A small network was shown many inputs. Here are its activations along a few directions, one row for each input.
Each table varies a few parts of the input and shows all the possible inputs, shuffled.
A made-up example of a description, with smaller parts first: one of 5 places around a ring, together with either a single point or one of 9 places along a line or (one of 3 separate values, together with one of 6 places along a line).
Shared parts are said once, and a part with two or three values counts as separate values.

Other details of the inputs shift rows strongly along three fixed directions, in all tables alike. That doesn't count.

A family of inputs:
x1: [ 4.7 -2.9  0.8 -5.2  2.7 29.5 -4.1 17.2 -7.7 -3.8  3.6 10.6]
x2: [ -0.3 -14.4  -4.5 -12.4   0.8   5.5  -5.6   8.0  -7.1  -0.4  -1.2   8.0]
x3: [-2.9 10.3  2.4  7.3 -4.0 -5.5  2.5 -1.5  3.2  4.1  1.1 -3.4]
x4: [ 0.0 10.0 -4.2  4.4  3.3 -4.3  2.8 -9.1 -0.4  0.6 -1.3 -4.4]
x5: [-0.6 11.4 -1.3  5.1 -0.6 -4.3  1.2 -6.3  1.0  0.3  0.9 -5.9]
x6: [ 1.3  9.5 -1.7  4.7  5.0 -7.3  2.7 -4.8 -1.3  2.8 -1.6 -4.1]
x7: [ -1.1 -12.2  -3.3 -12.4  -3.4   5.8  -7.3  10.5  -7.2  -0.2   0.6   6.9]
x8: [-1.5  9.3 -1.9  6.7 -2.8 -4.0  2.9 -7.2  2.1  0.4  1.8 -4.5]
x9: [-3.9 10.4 -0.8  7.6 -6.9 -2.8  3.0 -6.0  4.3  1.9  1.4 -2.6]
x10: [ -1.9  -9.9  -2.2 -12.4  -7.2   5.6  -7.6  12.5  -5.4   0.7  -1.3   8.8]
x11: [  2.3 -16.1  -4.9 -11.7   0.9   4.8  -3.9   6.0  -7.8  -1.3  -3.6   8.9]
x12: [-0.2 10.6 -3.9  3.9  4.4 -3.9  2.1 -9.0 -0.9  0.7 -1.2 -5.2]
x13: [-0.3  8.7  0.5  6.9 -1.1 -6.9  3.1 -3.0  1.2  2.8  1.5 -4.3]
x14: [-3.1 12.0  2.9  6.0 -1.7 -4.8  0.8 -1.0  1.9  4.3  1.1 -5.1]
x15: [ -0.5 -12.3  -3.5 -12.3  -4.1   5.1  -6.9  10.6  -6.9  -0.4   0.1   7.5]
x16: [-4.6 13.7  0.0  5.0 -2.4 -1.3 -0.3 -5.1  1.6  2.4  1.3 -5.9]
x17: [ -0.3 -11.8  -4.0 -13.5  -4.4   7.2  -8.0   7.9  -5.3  -3.5  -0.3   6.5]
x18: [ 30.4 -26.3  74.7  -2.0  34.7 -25.8  -6.8  31.2  49.6 -21.3  -6.2 -24.5]
x19: [-0.5  9.4  0.8  6.3  0.0 -6.5  2.3 -2.8  0.7  2.9  1.6 -5.1]
x20: [  3.6 -16.2  -5.4 -11.4  -0.5   3.3  -3.2   6.2  -7.3  -1.7  -4.6  10.0]
x21: [ -0.9 -11.8  -3.7 -13.7  -3.8   7.9  -8.4   7.9  -5.5  -3.3   0.2   5.9]
x22: [  1.0   8.0  -4.3   5.1   4.5  -3.4   4.1 -11.5  -1.4   0.2  -2.4  -4.7]
x23: [-34.5 -58.9   9.1  43.8 -30.5  19.6  39.5 -27.8  39.9   2.5  35.3  11.9]
x24: [  2.2 -14.6  -5.5 -11.8  -1.9   2.6  -4.0   8.3  -6.2  -1.2  -3.1  10.4]
x25: [ -0.6 -10.0  -2.7 -12.0  -8.5   4.2  -6.9  12.6  -5.0   0.2  -2.2  10.0]
x26: [  1.8  10.6  -3.1   3.0   7.8  -3.4   1.7 -10.4  -2.8   0.2  -3.2  -7.0]
x27: [  1.6 -11.9  -4.7 -13.1  -6.4   5.1  -6.8   8.1  -4.6  -4.2  -1.8   8.4]
x28: [-4.4 12.7 -0.1  5.7 -3.5 -1.6  0.6 -5.3  2.4  2.3  1.4 -5.1]
x29: [  0.9   8.7  -3.9   4.5   5.6  -3.0   3.3 -11.3  -1.8   0.3  -2.3  -5.5]
x30: [-3.2 12.8  3.2  5.4 -0.5 -4.4  0.0 -0.8  1.3  4.4  1.1 -6.0]
x31: [ -1.6  -9.4  -2.6 -13.6  -7.5   7.7  -8.8   9.8  -3.7  -2.3  -1.7   7.9]
x32: [ 0.0  8.1  0.2  7.4 -2.2 -7.3  3.8 -3.2  1.7  2.7  1.4 -3.4]
x33: [ -0.1 -14.0  -5.0 -13.9   0.5   7.6  -6.5   5.3  -5.5  -3.4  -1.7   7.0]
x34: [ 0.2  9.3 -4.5  5.0  2.2 -4.7  3.6 -9.3  0.1  0.4 -1.3 -3.5]
x35: [ 0.5  7.4 -2.1  6.3  3.0 -7.1  4.4 -5.6  0.0  2.9 -0.7 -2.8]
x36: [10.1 27.1  6.5  8.2 13.7 12.6 -0.1  9.8 -7.1  1.3  0.6 -3.8]
x37: [  2.5   7.9  -4.5   5.2   3.4  -5.0   4.7 -11.2  -0.8  -0.4  -3.5  -3.5]
x38: [ 0.3  8.5 -4.7  5.6  1.1 -5.1  4.4 -9.5  0.7  0.3 -1.4 -2.7]
x39: [ 3.3  8.1 -2.0  5.2  5.8 -7.3  3.9 -6.9 -2.4  2.2 -3.6 -3.9]
x40: [ 2.8 10.1 -1.1  3.6  9.1 -6.1  1.7 -6.5 -3.9  2.6 -3.3 -6.4]
x41: [-2.9 12.5  0.0  6.0 -4.6 -3.2  1.2 -5.0  3.2  1.7  0.4 -4.0]
x42: [  0.3 -14.4  -4.8 -12.3   0.1   4.8  -5.2   8.1  -6.9  -0.6  -1.7   8.6]
Each input here is: one of 2 separate values, together with either a single point or (one of 4 places along a line, together with one of 5 places along a line).
- The inputs of x35 and x34 match in every part but the choice among 2 separate values. If x36 is changed in the same way as x35 into x34, which row does it become? => x1
- The inputs of x24 and x38 match in every part but the choice among 2 separate values. If x7 is changed in the same way as x24 into x38, which row does it become? => x21
- Change only the place on the line of 4 in x25. List by row number the other rows that result. => x20, x24, x32

A family of inputs:
x43: [ -0.7   6.5 -12.1 -12.8 -11.9  30.2 -10.2  33.5 -34.7   9.6   4.3  26.0]
x44: [ -1.1  28.2 -57.9 -58.9  -7.6   5.9 -40.1   7.4 -62.4   2.2 -31.0  14.3]
x45: [-15.8 -30.0  -0.9 -16.1 -19.0   6.4  -6.6   0.2   7.7  -2.2  12.6   5.0]
x46: [ -4.3  75.2 -19.4  15.4  -9.5  11.7  -7.8 -12.5 -14.7   8.7   0.6 -16.8]
x47: [ -8.7 -29.5  -5.3 -13.6 -26.0   2.2  -1.3  -0.9   9.8  -9.9   3.0  12.5]
x48: [ -5.0 -40.4  -2.6   2.8 -17.4  -2.0  10.5  11.3   6.1   2.2   5.7  20.7]
x49: [ -3.1   9.7   8.7  37.8   9.6  -7.9  26.8 -38.3  22.4   1.9   7.3 -14.9]
x50: [-14.4  22.0   5.1  27.4 -10.8 -19.9  12.1 -33.2  23.1   2.0   5.7 -17.1]
x51: [ -9.4 -40.7   1.2   2.2 -14.0   0.7   7.1   9.3   6.8   6.9   6.1  20.3]
x52: [-12.8 -41.1   1.9   0.7  -9.8   2.4   6.3  12.2   3.2   9.7  15.5  14.1]
x53: [  3.7  70.2 -20.7  20.3  16.1  21.2  10.5 -17.0 -22.5   9.0   0.7  -9.4]
x54: [-12.2 -41.7   3.6   0.9 -13.1   3.2   8.6  11.4   3.8   9.9   8.5  13.9]
x55: [ 42.3   0.2  49.2 -22.5  52.0 -22.1 -21.1  25.9  16.1 -22.9 -25.8 -27.4]
x56: [ -9.1   8.5   6.0  39.1  15.3  -5.3  23.4 -34.1  18.1   2.1  14.8 -19.7]
x57: [ 50.5   2.8  43.1 -22.8  46.3 -26.8 -18.1  24.7  17.3 -29.2 -28.1 -21.4]
- The inputs of x46 and x43 match in every part but one. If x44 is changed in the same way as x46 into x43, which row does it become? => x54
- What do these inputs look like to the network? => one of 3 separate values, together with either a single point or one of 4 places along a line
- Change only the place on the line of 4 in x48. List by row number the other rows that result. => x51, x52, x54
- Which other rows agree with x57 in the choice among 3 separate values? List them by row number. => x49, x53, x55, x56
